Each row below is a small network's average activation on inputs in which a field has the value named, seen along a few directions.
Related values have similar rows: they may be neighbours, one step apart, or belong to one group.
In the rows, 500 means zero.
Random noise pushes rows far along 6 fixed directions. That doesn't count. These rows show it; they differ only by the noise:
[335 606 546 587 485 600 788 479 720 513 419 589 338 623 551 447 519 440
 586]
[353 330 545 503 315 632 772 462 667 633 302 681 319 490 548 500 508 551
 327]
[374 776 529 562 620 442 595 443 564 381 680 254 418 604 552 509 487 494
 807]
[670 738 596 753 376 699 682 163 673 413 346 923 725 702 165 563 645 265
 743]
[476 542 530 523 452 562 659 522 675 536 343 582 458 647 495 462 483 419
 458]
[678 483 439 511 470 497 344 518 468 546 439 431 604 613 329 527 405 448
 469]
[509 976 579 661 611 500 660 443 722 310 505 467 612 857 407 492 501 292
 843]
[555 211 320 547 478 622 368 561 412 732 479 511 322 412 378 432 411 517
 417]


Field L:
l10: [475 601 572 454 497 451 608 451 573 408 429 440 518 574 537 467 557 449
 566]
l2: [590 542 476 479 482 513 407 398 347 435 568 384 639 503 389 576 481 526
 543]
l3: [364 474 408 675 470 612 490 473 401 489 602 580 405 403 441 592 409 589
 573]
l7: [417 710 504 649 665 551 516 519 506 394 714 606 476 586 430 503 509 437
 762]
l1: [531 647 453 633 642 667 627 337 625 423 516 913 575 514 471 332 707 234
 710]
l8: [322 509 547 468 669 412 563 647 502 479 626 510 384 461 636 424 644 533
 558]
l6: [442 447 563 421 494 356 374 619 374 518 588 512 523 371 598 507 538 595
 429]
l9: [414 671 583 563 560 406 459 491 400 332 715 406 564 437 573 543 470 672
 632]
l4: [484 525 459 661 388 570 506 420 455 473 549 450 552 461 355 714 415 654
 569]
l5: [494 473 556 494 403 417 507 400 451 471 515 350 500 400 544 633 465 625
 503]
Each value of L is a pair of two hidden parts, and every pair occurs once (2 first parts, 5 second parts).
Changing only the second part turns l1 into l2. l3 has the same second part as l1; what does that change turn l3 into?
> l4
Changing only the second part turns l8 into l10. l6 has the same second part as l8; what does that change turn l6 into?
> l5

Field T:
t3: [310 576 604 499 496 413 622 540 564 446 575 518 515 624 553 577 488 633
 497]
t6: [682 305 526 538 353 742 630 216 614 629 260 962 524 480 277 422 719 284
 483]
t4: [666 570 520 533 314 597 554 345 585 411 277 746 831 639 295 614 508 414
 371]
t5: [170 589 623 456 197 515 873 401 701 407 416 354 396 657 576 729 342 752
 421]
t7: [531 589 558 815 237 609 468 305 388 451 536 683 719 551 111 888 369 677
 609]
t8: [749 630 630 523 476 465 414  65 440 378 575 571 704 342 332 570 806 363
 845]
t10: [512 823 481 676 603 370 421 528 377 327 674 114 635 653 417 657 335 583
 704]
t2: [765 497 457 503 606 555 356 351 470 484 505 615 559 358 496 328 648 258
 673]
t1: [185 404 555 441 407 462 605 344 319 416 779 327 342 223 642 703 516 870
 514]
t9: [418 411 546 540 434 425 407 560 365 548 601 527 468 415 448 571 456 682
 468]
The values of T form a 2 by 5 grid.
Which values are neighbours of t6? Give them in the order they are listed.
> t5, t8
Which values are neighbours of t7? Give them in the order they are listed.
> t10, t1, t9
Each value of T is a pair of two hidden parts, and every pair occurs once (2 first parts, 5 second parts).
Changing only the second part turns t9 into t10. t3 has the same second part as t9; what does that change turn t3 into?
> t4
Changing only the second part turns t5 into t1. t2 has the same second part as t5; what does that change turn t2 into?
> t7
